A small network was shown many inputs. Here are its activations along a few directions, one row for each input.
Each table varies a few parts of the input and shows all the possible inputs, shuffled.
A made-up example of a description, with smaller parts first: one of 5 places around a ring, together with either a single point or (one of 2 separate values, together with one of 4 places along a line) or one of 11 places around a ring.
Shared parts are said once, and a part with two or three values counts as separate values.
(in the rows, 128 means zero)

Other details of the inputs vary at random and push rows far along two fixed directions, the same in every table; ignore that.

A family of inputs:
row 1: 138,123,118,159,124,165,125,135,152,97,118
row 2: 164,138,102,129,145,121,101,108,156,124,112
row 3: 108,122,132,72,127,60,118,115,98,171,136
row 4: 154,138,101,131,152,107,109,88,157,150,110
row 5: 146,137,131,158,156,133,130,90,143,145,131
row 6: 121,115,140,121,137,130,126,150,114,133,143
row 7: 105,131,137,98,121,91,147,118,101,168,131
row 8: 101,119,156,101,134,94,139,130,93,170,153
row 9: 100,116,143,89,107,101,132,153,96,131,143
row 10: 105,118,147,97,129,111,133,168,87,143,153
row 11: 141,132,118,152,138,126,134,83,154,149,110
row 12: 136,112,132,114,122,171,103,225,112,57,152
row 13: 136,137,124,161,114,168,130,131,151,92,116
row 14: 145,141,118,146,137,128,136,91,145,140,113
row 15: 142,137,119,155,152,128,135,88,149,153,119
row 16: 151,129,106,129,148,108,106,91,156,145,110
row 17: 130,128,123,161,111,166,131,131,156,97,120
row 18: 146,121,119,153,138,153,114,133,152,100,130
row 19: 136,143,126,160,136,135,144,76,146,146,116
row 20: 85,127,154,100,112,84,157,107,89,180,139
row 21: 142,141,126,148,151,122,139,83,139,156,121
row 22: 98,135,147,110,103,116,154,131,97,149,127
row 23: 138,121,118,86,121,115,92,170,118,92,135
row 24: 157,124,112,146,120,178,102,172,155,48,125
row 25: 85,132,148,103,103,102,162,125,92,167,131
row 26: 123,113,136,99,114,144,112,201,100,74,150
row 27: 141,136,122,154,127,155,133,127,143,108,118
row 28: 131,138,122,157,135,138,144,94,146,144,114
row 29: 125,129,125,157,114,159,135,127,148,112,113
row 30: 109,105,138,92,112,133,116,199,95,96,149
Each input here is: one of 5 places around a ring, together with either a single point or one of 5 places along a line.
The inputs of row 27 and row 28 match in every part but the place on the ring of 5. If row 2 is changed in the same way as row 27 into row 28, which row does it become?
> row 4
A walk changes only the place on the line of 5. It starts at row 12 and steps to row 21. List the rest of the walk in order.
> row 14, row 27, row 22
A walk changes only the place on the ring of 5. It starts at row 5 and steps to row 8. List the rest of the walk in order.
> row 6, row 10, row 12

A family of inputs:
row 31: 116,129,132,96,113,119,132,158,100,123,131
row 32: 130,131,135,146,153,119,138,92,132,169,130
row 33: 127,127,125,141,139,117,135,94,140,161,119
row 34: 112,116,136,109,127,121,127,158,110,130,141
row 35: 105,133,142,112,101,138,143,157,103,117,133
row 36: 102,118,143,122,104,138,137,156,111,113,138
row 37: 142,138,133,144,147,127,133,101,130,144,130
row 38: 144,141,112,111,142,95,116,95,135,153,115
row 39: 117,120,135,98,111,125,123,168,105,109,138
row 40: 190,120,88,200,141,221,84,158,211,21,110
row 41: 115,130,135,157,125,135,147,99,140,152,119
row 42: 113,128,132,108,102,133,138,160,105,111,129
row 43: 126,131,137,109,128,131,130,161,100,118,139
row 44: 119,138,137,146,119,133,148,101,130,141,122
row 45: 136,131,133,146,149,127,130,103,133,145,134
row 46: 120,115,134,108,122,131,119,172,111,104,146
row 47: 115,123,135,115,105,136,132,158,113,104,133
row 48: 124,131,130,104,121,126,130,163,105,116,136
row 49: 143,138,124,144,142,127,132,102,140,137,125
row 50: 149,134,114,120,143,104,107,100,145,137,119
row 51: 122,129,129,146,126,126,141,95,140,144,121
row 52: 118,128,129,148,129,125,144,96,142,155,117
row 53: 139,123,113,119,144,103,107,107,143,148,122
row 54: 147,123,111,121,141,115,99,119,149,120,125
The inputs of row 36 and row 41 match in every part but one. If row 54 is changed in the same way as row 36 into row 41, which row does it become?
> row 53
What is each input in this table made of?
> one of 4 places along a line, together with either a single point or one of 5 places along a line
A walk changes only the place on the line of 4. It starts at row 48 and steps to row 49. List the rest of the walk in order.
> row 46, row 34

A family of inputs:
row 55: 123,114,124,66,130,86,97,161,102,132,140
row 56: 156,127,115,177,125,204,112,168,166,50,124
row 57: 117,122,129,70,119,90,113,158,96,129,140
row 58: 108,146,143,87,151,27,153,33,94,247,129
row 59: 99,118,142,107,104,123,142,157,101,126,137
row 60: 147,153,120,192,148,142,151,41,173,166,101
row 61: 117,119,134,71,122,88,111,154,94,131,145
row 62: 110,122,142,112,106,147,134,181,100,102,139
row 63: 136,110,120,81,132,109,86,178,115,102,143
row 64: 99,123,149,109,110,126,143,159,94,127,144
row 65: 93,140,152,115,130,73,176,64,94,221,128
row 66: 182,131,94,153,150,157,92,131,175,79,113
row 67: 182,125,94,149,163,147,80,128,179,90,119
row 68: 148,149,115,194,150,142,151,42,176,162,101
row 69: 108,120,138,113,102,146,133,182,107,97,138
row 70: 147,150,125,194,150,143,148,41,171,164,105
row 71: 178,129,92,152,143,159,87,131,180,74,111
row 72: 153,124,108,175,123,193,117,159,173,59,118
row 73: 89,141,154,116,124,75,172,60,97,220,124
row 74: 92,119,147,96,102,117,144,160,89,133,141
row 75: 95,119,150,101,109,116,147,158,90,135,147
row 76: 98,117,148,106,107,125,140,161,94,124,144
row 77: 100,121,148,111,108,127,140,156,98,126,142
row 78: 147,151,120,192,147,142,149,37,173,167,99
row 79: 104,112,144,109,104,138,132,180,102,101,146
row 80: 152,123,114,173,127,194,116,162,163,60,125
row 81: 97,122,147,101,110,119,147,158,88,136,142
row 82: 126,116,122,71,131,91,97,167,106,127,141
row 83: 181,150,96,167,189,98,114,17,186,190,98
row 84: 156,128,113,177,128,196,117,158,165,64,118
The inputs of row 69 and row 84 match in every part but one. If row 57 is changed in the same way as row 69 into row 84, which row does it become?
> row 66
What is each input in this table made of?
> one of 5 places around a ring, together with either one of 2 separate values or one of 4 places along a line
List by row number the other rows that have the place on the ring of 5 in common with row 75.
> row 56, row 58, row 64, row 67, row 80
